Each row below holds a small network's activations on one input, seen along a few directions.
Each table varies a few parts of the input and shows all the possible inputs, shuffled.
Descriptions start from the smaller parts, as in this example, which fits no table here: one of 4 places along a line, together with either a single point or one of 11 places along a line or (one of 2 separate values, together with one of 8 places around a ring).
Shared parts are said once, and a part with two or three values counts as separate values.
In the rows, 128 means zero.

Other details of the inputs shift rows strongly along two fixed directions, in all tables alike. That doesn't count.

Table:
x1: [116 140 133 102 109 118 131  90 137 121 120 142]
x2: [134 110 117 157  94 128  80 132  98 162 159  28]
x3: [105 186 141 112  88 128 154  90 101 114 124 141]
x4: [148  49 131 102 191  98 140 144 149 141  80 193]
x5: [148  54 104 104 214 106 147 126 155 138  81 200]
x6: [120 144 115 121 114 144 143 128 139 107 126 158]
x7: [110 172 138 136 118 137 152 118 138 126 141 131]
x8: [121 162 126 117 114 146 158 114 144 123 129 164]
x9: [115 189 144 120  92 140 164 118 143 119 141 145]
x10: [102 189 138 125  78 130 147  95  97 122 132 129]
x11: [137 117 123 176 114 144  85 164 103 130 176  36]
x12: [142 117 118 154  97 128  88 137  84 158 158  25]
x13: [115 160 152 118 112 131 150 122 140 122 127 166]
x14: [115 192 130 115  98 154 157 114 138 119 143 149]
x15: [114 176 137 126  89 138 141 129 135  96 145 146]
x16: [151  51 121 102 212  95 156 129 160 132  79 192]
x17: [119 144 131 102 109 109 137  87 136 119 118 153]
x18: [139  38 116  89 180  90 129 103 150 135  69 178]
x19: [140  79 117 102 156  90 137 105 129 133  85 169]
x20: [143 113 106 161 104 162  92 169 104 140 167  37]
x21: [144 118 127 162 105 151 108 167 109 161 165  27]
x22: [120 193 132 125  89 156 153 114 136 120 153 138]
x23: [104 192 155 127 108 133 136 115 130 103 152 155]
x24: [114 152 114 120 135 141 139 122 135 104 131 153]
x25: [123 144 136 114 111 116 149  96 105 119 113 146]
x26: [118 174 133 113  90 115 140  93 117 120 132 138]
x27: [100 196 139 129 109 137 159 113 140 123 143 146]
x28: [103 185 154 134 112 136 142 115 131 121 146 144]
x29: [101 174 137 104  88 130 132  88 130 120 132 129]
x30: [100 169 133 109  89 126 130  90 131 125 129 135]
x31: [123 145 149 113 120 124 138 128 138 109 128 172]
x32: [138 113 139 171 101 147  83 169 100 148 170  42]
x33: [ 98 191 136 125 105 137 140 119 133  92 146 150]
x34: [106 176 134 108  87 123 133  88 127 120 134 131]
x35: [138 108 122 172  97 148  89 171 105 136 166  40]
x36: [113 163 133 123  98 138 136 136 131 101 140 139]
x37: [114 141 129 110 107 113 133  90 133 125 118 145]
x38: [140  50 131 112 205  96 127 136 145 123  87 195]
x39: [135 122 140 168 125 144  90 161 100 157 171  34]
x40: [140 113 103 168 101 159  91 170 104 145 167  41]
x41: [140 120 142 172 123 142  91 158 102 155 174  35]
x42: [173  14 111 153 175 121 106 178 125 173 117  66]
x43: [111 153 146 120 137 125 130 125 131 111 134 157]
x44: [131 114 121 179 114 145  85 163 103 133 171  38]
x45: [130 168 131 120 123 124 127 109 142 119  89 156]
x46: [156  50 108 101 216 106 149 123 157 131  83 198]
x47: [104 172 146 134 117 131 125 126 125 117 147 145]
x48: [183  30 109 157 179 116  71 160 120 162  85  60]
x49: [116 141 135 113 114 116 154  93 109 120 104 158]
x50: [129  91 102 112 179 118 140 129 147 113  98 189]
x51: [108 197 129 122 115 151 153 106 136 117 148 147]
x52: [150  44  99 101 212 105 140 132 155 111  80 202]
x53: [136 113 119 171  96 147  87 175 103 140 168  40]
x54: [155  50 105 101 193 112 148 136 154 142  81 192]
x55: [162  24 122 158 192 113  86 175 113 172 126  71]
x56: [177  14  92 149 171 130  90 180 118 149 125  72]
x57: [177  15 127 148 177 115  91 180 117 168 123  72]
x58: [142 116 140 161 108 147  94 169 102 159 167  36]
x59: [116 147 144 120 117 126 132 134 133 119 129 164]
x60: [146  68 120 109 173 108 151 143 152 143  90 170]
x61: [119 154 123 123 141 139 153 109 143 123 128 164]
x62: [ 96 191 133 132 102 135 139 120 133  97 145 155]
x63: [100 193 121 137  99 154 140 114 131 100 152 139]
x64: [113 161 149 110 114 130 139 128 135 109 130 168]
x65: [103 200 142 128 106 143 155 115 135 120 150 128]
x66: [111 176 128 116  90 115 138  96 116 127 129 140]
x67: [155 107 126 108 167 106 126 114 152 119  64 173]
x68: [158  80 120  97 191  99 127 119 155 123  46 186]
Description of these inputs: one of 4 separate values, together with either a single point or one of 4 places along a line or (one of 2 separate values, together with one of 6 places around a ring).
The inputs of x23 and x47 match in every part but the choice among 4 separate values. If x25 is changed in the same way as x23 into x47, which row does it become?
> x10
The inputs of x18 and x30 match in every part but the choice among 4 separate values. If x32 is changed in the same way as x18 into x30, which row does it become?
> x59
Change only the choice among 4 separate values in x42. List by row number the other rows that result.
> x9, x21, x60
Start at x18 and move only the place on the line of 4, one step at a time. The first step leads to x37. Which rows follow, in order?
> x19, x49

Table:
x69: [144 106 118 159 141 145 104 153 123 145 136  78]
x70: [129 118 139 143 131 118 118 127 105 141 138  91]
x71: [121 172 126 134 112 142 131 123 136 106 140 136]
x72: [120 173 133 131 118 151 139 126 134 127 138 131]
x73: [161  31 127 120 189  90 126 140 129 151  87 131]
x74: [143 101 110 152 134 140 104 153 121 128 144  81]
x75: [109 193 128 131 107 142 139 122 140 109 134 144]
x76: [134 129 118 139 122 125 108 128 120 137 122  93]
x77: [100 178 147 126 108 135 128 123 135 109 149 156]
x78: [108 157 144 135 125 133 127 131 120 118 150 137]
x79: [109 153 144 124 106 122 114 114 122 124 138 132]
x80: [143  96 138 141 124 121 106 145 119 150 132  72]
x81: [132  88 112  93 158 105 145 109 140 111  85 184]
x82: [140 117 131 147 118 139 113 163 109 130 136 110]
x83: [145  52 103 111 180 114 137 145 143 124 100 163]
x84: [121 123 139 137 126 119 107 125 104 136 140 103]
x85: [123 106 119  88 145 108 161  98 147 117  90 202]
x86: [117 151 125 125  98 131 139 110 124 135 139 123]
x87: [148 104 120 141 130 132 108 133 112 160 134  75]
x88: [121 159 147 136 119 132 147 134 131 123 143 129]
x89: [144  96 111 144 125 127  99 135 112 134 132  74]
x90: [138  91 109 139 119 129 107 138 108 142 138  73]
x91: [124 155 140 128  91 129 126 127 107 122 125 131]
x92: [124 163 126 127 104 129 125 106 127 114 128 126]
x93: [140  95 135 140 121 121  91 142 120 147 139  75]
x94: [113 166 147 126 106 137 127 132 143 115 148 139]
x95: [107 180 124 122 101 146 147 120 134  98 143 147]
x96: [126 124 126  98 155 110 152  96 152 117  76 200]
x97: [130 121 127  90 160 112 155  98 148 125  78 199]
x98: [114 154 124 128 106 146 144 126 132 120 148 135]
x99: [134 122 142 141 126 134 122 153 133 134 142 100]
x100: [106 183 129 125  97 146 156 117 138 118 150 152]
x101: [137  96 118 101 173 117 156 126 153 130 102 194]
x102: [114 194 135 123 107 150 152 115 138 121 144 150]
x103: [137 100 134 158 150 129 114 155 110 142 149  83]
x104: [151  59 112 103 176 103 135 122 138 149  91 159]
The inputs of x76 and x75 match in every part but one. If x92 is changed in the same way as x76 into x75, which row does it become?
> x71
What do these inputs look like to the network?
> one of 2 separate values, together with either a single point or one of 6 places around a ring or one of 11 places around a ring
Change only the choice among 2 separate values in x81. List by row number the other rows that result.
> x95

Table:
x105: [156  52 115 132 193 116 104 162 139 130 107 133]
x106: [143 118 106 139 125 151 118 143 138 147 139  95]
x107: [136 112 142 145 130 134 124 154 120 144 153 102]
x108: [118 135 145 118 133 122 146 139 138 120 133 166]
x109: [122 144 139 117 134 113 139 105 131 131 105 150]
x110: [118 136 139 113 125 115 121 113 131 108 113 158]
x111: [137 119 139 138 127 120 116 127 109 154 129  88]
x112: [121 144 108 123  97 133 129 112 110 116 127 127]
x113: [133 152 112 139 106 156 132 136 136 132 147  95]
x114: [122 142 135 114 132 114 122 111 133 111 111 155]
x115: [127 106 140 138 114 115 104 138 111 134 139  97]
x116: [139 110 105 135 111 131 115 126 109 132 128  90]
x117: [162  44  98 114 166 112 111 127 138 158  89 121]
x118: [111 133 116 117 145 133 155 114 140 122 143 159]
x119: [123 148 136 127 146 130 147 127 143 126 118 158]
x120: [126 156 142 146 119 144 131 141 121 141 151 100]
x121: [119 143 148 134  96 120 118 129 109 136 149  99]
x122: [129 135 114 108 118 123 145 103 136 120 105 147]
x123: [128 136 108 119 128 140 150 127 138 108 121 160]
x124: [125 149 133 129 149 131 142 126 142 118 119 159]
x125: [126 160 131 153 123 146 114 142 127 123 150 103]
x126: [124 133 104 119 126 140 147 129 131 106 123 165]
x127: [123 147 149 134 102 129 124 121 108 147 142  95]
x128: [143 114 110 131 114 133 117 122 125 144 124  83]
x129: [115 134 139 121 133 127 134 139 142 106 129 167]
x130: [130 138 111 117 130 140 154 125 148 115 118 155]
x131: [119 139 136 123 138 131 129 136 143 103 126 166]
x132: [125 157 136 145 112 130 114 117 113 135 134  93]
x133: [112 144 144 125 104 120 116 122 121 116 134 128]
x134: [124 143 151 136  98 124 123 123 108 142 149  98]
x135: [143  36 103 117 181 102 121 121 123 151 113 121]
x136: [124 145 134 119 135 114 126 107 133 117 108 154]
x137: [128 110 137 147 126 131 112 160 122 129 152 104]
x138: [122 139 146 118 139 130 152 131 137 130 126 161]
What do these inputs look like to the network?
> one of 2 separate values, together with either a single point or one of 5 places along a line or one of 11 places around a ring
The inputs of x112 and x126 match in every part but the choice among 2 separate values. If x110 is changed in the same way as x112 into x126, which row does it become?
> x131
Change only the place on the ring of 11 in x121. List by row number the other rows that result.
> x109, x110, x111, x114, x115, x127, x132, x133, x134, x136
